Each row below holds a small network's activations on one record, seen along a few directions.
After each row come some of the record's fields: C, Y, H, G, D, F.
A field that a record lacks is left out.
The largest differences between rows may come from other fields.
In the rows, 500 means zero.
Strong random noise was added to every row along 3 fixed directions; ignore it. To show where, here is one row again and again, with new noise each time:
[833 592 804 565 702 479 381 420 658 553 624 664 604 584 381]
[632 409 535 414 382 312 592 541 532 458 622 508 447 230 633]
[628 517 648 553 565 406 425 399 605 487 544 622 532 446 439]
[718 755 568 360 548 817 394 479 560 655 539 389 583 734 413]
[331 687 480 589 562 676 260 228 581 523 301 547 554 685 262]

[297 513 552 454 563 557 578 413 483 551 416 592 490 761 641]
C: c2 / Y: y2 / H: h1 / F: f1
[584 208 491 572 435 337 577 583 447 490 584 510 420 315 568]
C: c2 / Y: y2 / H: h2 / F: f2
[445 591 481 421 441 578 442 423 523 484 460 445 491 472 463]
C: c1 / G: g1 / F: f1
[454 393 422 547 505 348 542 544 440 383 407 581 477 335 572]
C: c2 / Y: y1 / H: h2 / D: d1 / F: f2
[387 344 711 554 674 171 771 569 587 444 524 747 514 541 746]
C: c2 / Y: y2 / H: h1 / D: d3 / F: f1
[726 403 504 327 408 396 584 637 485 476 616 480 402 257 652]
C: c1 / G: g1 / D: d1 / F: f2
[617 422 571 360 415 410 584 562 505 478 584 458 449 341 585]
C: c1 / G: g1 / F: f1
[636 601 651 542 585 417 676 817 589 458 704 557 599 478 526]
C: c1 / G: g2 / D: d3 / F: f2
[369 580 371 514 520 443 680 837 556 368 594 343 613 396 478]
C: c1 / G: g2 / D: d3 / F: f1
[381 727 349 300 282 536 507 453 482 416 514 329 483 280 619]
C: c1 / G: g2 / D: d2 / F: f1
[224 501 225 353 267 583 618 555 447 424 393 255 420 365 566]
C: c1 / G: g1 / F: f1
[444 470 360 575 508 793 334 431 430 656 368 379 486 723 312]
C: c2 / Y: y2 / H: h2 / F: f2
[388 692 298 374 380 744 461 491 449 508 474 268 509 511 469]
C: c1 / G: g2 / F: f1
[370 503 449 407 414 519 498 434 512 468 412 455 452 447 471]
C: c1 / G: g1 / F: f1
[575 789 607 499 754 772 278 424 604 523 363 531 621 839 249]
C: c1 / G: g1 / D: d1 / F: f1
[508 530 419 621 591 814 290 417 445 656 395 410 531 825 218]
C: c2 / Y: y2 / H: h2 / F: f2
[426 781 518 467 498 529 356 320 577 434 468 506 586 463 445]
C: c1 / G: g2 / D: d2 / F: f1
[453 386 521 778 647 521 273 332 506 540 392 606 521 625 213]
C: c2 / Y: y2 / H: h2 / F: f2
[505 530 669 535 433  86 464 311 612 291 593 720 498  86 629]
C: c1 / G: g2 / D: d2 / F: f1
[529 298 598 532 445 215 513 422 530 404 545 641 412 222 529]
C: c1 / G: g1 / F: f2
[540 419 521 460 430 319 579 508 529 420 579 529 467 309 558]
C: c1 / G: g1 / F: f1
[549 329 439 619 510 498 457 519 421 525 534 464 462 472 371]
C: c2 / Y: y2 / H: h2 / F: f2
[668 490 590 647 682 420 373 504 551 442 530 622 531 445 382]
C: c2 / Y: y2 / H: h2 / D: d1 / F: f2
[459 339 417 252 340 516 762 657 372 635 559 415 379 518 859]
C: c2 / Y: y2 / H: h1 / F: f2
[528 603 664 547 447 337 288 181 571 455 468 686 488 395 517]
C: c2 / Y: y2 / H: h2 / D: d2 / F: f1
[381 532 720 855 738 248 297 194 682 299 435 821 595 439 268]
C: c1 / G: g2 / F: f1
[769 416 490 466 510 641 522 676 414 618 657 334 493 513 460]
C: c2 / Y: y2 / H: h2 / F: f2
[450 600 566 553 470 467 353 269 569 512 396 617 511 511 486]
C: c2 / Y: y2 / H: h2 / D: d2 / F: f2
[308 444 228 353 233 502 635 582 412 417 483 290 382 226 579]
C: c1 / G: g1 / F: f2
[585 490 614 543 495 389 423 366 521 513 495 616 529 406 521]
C: c2 / Y: y1 / H: h2 / D: d2 / F: f2
[745 486 687 520 538 351 515 484 578 435 700 607 525 345 564]
C: c1 / G: g2 / F: f1
[469 198 560 659 468 206 560 436 446 433 481 674 458 277 565]
C: c2 / Y: y1 / H: h2 / F: f2
[479 504 538 669 596 517 452 450 528 562 419 596 513 657 339]
C: c2 / Y: y2 / H: h2 / D: d3 / F: f2
[803 492 731 567 639 559 450 492 552 562 619 557 561 666 467]
C: c2 / Y: y2 / H: h2 / F: f1
[570 579 549 542 603 628 416 481 549 542 508 480 543 585 331]
C: c1 / G: g1 / F: f2
[522 318 376 309 340 505 758 665 363 603 594 405 386 541 759]
C: c2 / Y: y2 / H: h1 / F: f1
[550 646 377 333 386 706 503 555 461 553 571 295 503 474 539]
C: c1 / G: g2 / F: f2
[508 491 528 553 556 450 461 449 532 452 518 535 507 457 345]
C: c1 / G: g1 / F: f1
[205 591 413 686 594 376 580 666 572 320 471 501 598 431 345]
C: c1 / G: g2 / D: d3 / F: f1
[333 563 587 703 746 432 535 681 637 380 460 572 647 604 242]
C: c1 / G: g1 / D: d3 / F: f2
[477 285 678 489 598 357 681 508 508 585 542 741 469 627 752]
C: c2 / Y: y2 / H: h1 / F: f2
[753 427 462 435 483 667 545 692 421 644 633 313 488 584 491]
C: c2 / Y: y2 / H: h2 / F: f2
[731 606 400 202 326 833 598 694 399 666 613 146 471 629 667]
C: c2 / Y: y2 / H: h2 / F: f1
[332 682 349 520 478 611 605 667 444 492 469 343 487 543 401]
C: c2 / Y: y2 / H: h2 / D: d3 / F: f1

Here are new rows. What are their fields?
[649 369 676 466 538 364 552 521 561 481 571 584 475 411 492]
C: c1 / G: g1 / F: f1
[515 478 332 370 319 460 625 636 427 428 656 326 445 173 603]
C: c1 / G: g2 / F: f2
[530 281 270 384 259 497 639 695 350 538 583 252 365 295 642]
C: c2 / Y: y2 / H: h2 / F: f2
[479 406 514 647 564 289 432 451 538 350 442 649 475 367 473]
C: c2 / Y: y2 / H: h2 / D: d1 / F: f1
[412 570 502 666 663 519 324 375 582 397 344 643 521 559 285]
C: c1 / G: g1 / D: d1 / F: f2
[583 643 465 278 281 435 573 528 517 460 630 402 479 214 723]
C: c1 / G: g2 / D: d2 / F: f2
[321 352 290 545 328 525 434 362 384 532 360 445 384 524 466]
C: c2 / Y: y2 / H: h2 / F: f1
[625 355 441 525 445 560 479 572 431 589 568 394 436 442 488]
C: c2 / Y: y2 / H: h2 / F: f2
[529 669 486 450 450 607 357 386 512 533 475 416 518 538 453]
C: c2 / Y: y2 / H: h2 / D: d2 / F: f1
[495 404 468 504 395 351 560 494 508 411 585 523 451 240 599]
C: c1 / G: g2 / F: f2
[406 563 500 624 527 624 320 294 497 495 379 504 502 640 360]
C: c2 / Y: y2 / H: h2 / F: f1
[476 792 437 457 606 696 629 823 548 452 609 273 655 607 407]
C: c1 / G: g2 / D: d3 / F: f1
[575 280 592 699 564 342 455 444 520 480 529 644 472 456 431]
C: c2 / Y: y2 / H: h2 / F: f2
[646 559 614 638 679 746 298 393 518 623 467 520 582 848 266]
C: c2 / Y: y2 / H: h2 / F: f1
[445 586 596 660 607 644 305 262 550 512 369 588 551 751 340]
C: c2 / Y: y2 / H: h2 / F: f1
[488 381 269 416 306 605 550 612 365 574 521 266 396 426 552]
C: c2 / Y: y2 / H: h2 / F: f2
[748 353 567 551 524 476 484 583 477 584 643 487 474 447 486]
C: c2 / Y: y2 / H: h2 / F: f2
[766 639 497 324 450 607 574 662 474 508 753 313 533 379 556]
C: c1 / G: g2 / F: f1
[566 386 373 458 381 613 484 537 391 608 512 366 442 529 494]
C: c2 / Y: y2 / H: h2 / F: f2
[397 545 479 591 562 419 610 657 582 382 537 478 581 456 471]
C: c1 / G: g2 / D: d3 / F: f1
[448 670 441 461 498 701 393 411 455 562 390 385 575 650 403]
C: c2 / Y: y1 / H: h2 / D: d2 / F: f1
[259 205 189 556 278 483 504 478 343 527 363 386 350 363 490]
C: c2 / Y: y2 / H: h2 / F: f2
